X =
[[ 40.2 -15.0 -40.0 -16.1  11.6]
 [-32.5   2.9  45.8 -48.3 -68.0]
 [ 10.0  -4.7 -27.6 -46.6  -8.1]
 [  5.8 -33.1 -28.9 -40.4 -30.2]
 [-35.0 -22.8   7.8  -6.3 -42.5]
 [-21.4 -12.3   1.2 -12.0 -20.7]
 [ -0.3   0.7   0.5   2.2   1.1]
 [  2.5 -15.8   0.2  -1.6 -17.1]]
X[0][0] = 40.2
X[6][-1] = 1.1
X[:, -3] = [-40.0, 45.8, -27.6, -28.9, 7.8, 1.2, 0.5, 0.2]
X[-1][3] = -1.6
X[:, 1] = [-15.0, 2.9, -4.7, -33.1, -22.8, -12.3, 0.7, -15.8]
X[2][-3] = -27.6
X[5][-3] = 1.2
X[-2][-2] = 2.2
X[3][2] = -28.9
X[4][3] = -6.3
X[6] = [-0.3, 0.7, 0.5, 2.2, 1.1]
X[-4][-3] = 7.8
X[-3][-5] = -21.4
X[5][-2] = -12.0
X[-7][4] = -68.0
X[-4][-5] = -35.0
X[5][-1] = -20.7
X[3][-5] = 5.8
X[-8] = [40.2, -15.0, -40.0, -16.1, 11.6]
X[3][3] = -40.4
X[-7][1] = 2.9
X[7][0] = 2.5
X[-3][-4] = -12.3
X[-4] = [-35.0, -22.8, 7.8, -6.3, -42.5]
X[:, -1] = [11.6, -68.0, -8.1, -30.2, -42.5, -20.7, 1.1, -17.1]
X[:, 3] = [-16.1, -48.3, -46.6, -40.4, -6.3, -12.0, 2.2, -1.6]
X[2][-1] = -8.1
X[7][-3] = 0.2

a =
-21.4	-23.8	40.8	39.1	45.8	-34.8	32.4	42.2	39.4	-26.4	-6.4	-11.3	47.3	43.1	41.9
-44.5	-53.4	23.5	23.5	24.1	-11.6	23.8	24.2	17.5	-26.2	9.8	10.1	27.2	20.3	24.3
36.8	45.3	-20.9	-20.9	-17.5	15.3	-27.1	-20.1	-24.1	25.6	-14.2	-12.1	-19.2	-18.6	-17.8
-54.9	-68.5	-12.5	-6.3	1.4	23.4	6.3	-0.8	-4.4	9.0	56.4	49.4	-1.6	-0.4	-2.7
-21.8	-18.6	38.9	45.8	35.9	-32.5	32.6	36.2	33.3	-23.8	-9.0	-3.0	35.3	31.6	31.9
-18.8	-32.3	-28.2	-20.9	-20.2	36.4	-9.1	-26.0	-20.7	20.3	34.8	27.1	-22.4	-21.0	-20.4
-31.2	-36.8	18.9	24.6	22.6	-19.3	25.5	25.2	25.1	-18.7	4.8	5.3	29.9	27.9	27.2
20.6	17.9	-34.9	-36.5	-41.4	31.1	-23.3	-42.5	-23.0	22.7	6.9	5.4	-32.7	-35.6	-36.7
-1.4	-1.7	46.2	25.0	42.2	-33.4	19.5	29.9	34.2	-22.9	-12.5	-14.5	24.6	33.6	37.1
-52.3	-53.4	14.4	15.1	8.1	-8.7	20.9	17.5	19.0	-22.8	18.7	20.2	11.9	12.7	17.6
a[0,0]	-21.4
a[2,4]	-17.5
a[8,11]	-14.5
a[:, 9]	[-26.4, -26.2, 25.6, 9.0, -23.8, 20.3, -18.7, 22.7, -22.9, -22.8]
a[5]	[-18.8, -32.3, -28.2, -20.9, -20.2, 36.4, -9.1, -26.0, -20.7, 20.3, 34.8, 27.1, -22.4, -21.0, -20.4]
a[5,9]	20.3
a[3,2]	-12.5
a[3,12]	-1.6
a[5,0]	-18.8
a[:, 8]	[39.4, 17.5, -24.1, -4.4, 33.3, -20.7, 25.1, -23.0, 34.2, 19.0]
a[9,2]	14.4
a[7,6]	-23.3
a[9,7]	17.5
a[0,7]	42.2
a[9,4]	8.1
a[1,2]	23.5
a[2,6]	-27.1
a[0]	[-21.4, -23.8, 40.8, 39.1, 45.8, -34.8, 32.4, 42.2, 39.4, -26.4, -6.4, -11.3, 47.3, 43.1, 41.9]
a[:, 10]	[-6.4, 9.8, -14.2, 56.4, -9.0, 34.8, 4.8, 6.9, -12.5, 18.7]
a[1]	[-44.5, -53.4, 23.5, 23.5, 24.1, -11.6, 23.8, 24.2, 17.5, -26.2, 9.8, 10.1, 27.2, 20.3, 24.3]
a[6,4]	22.6
a[8,5]	-33.4
a[5,6]	-9.1
a[1,7]	24.2
a[8,0]	-1.4
a[4,10]	-9.0
a[6,8]	25.1
a[3,4]	1.4
a[6,14]	27.2
a[2,13]	-18.6
a[1,8]	17.5
a[:, 3]	[39.1, 23.5, -20.9, -6.3, 45.8, -20.9, 24.6, -36.5, 25.0, 15.1]
a[8,1]	-1.7
a[9,6]	20.9
a[8,3]	25.0
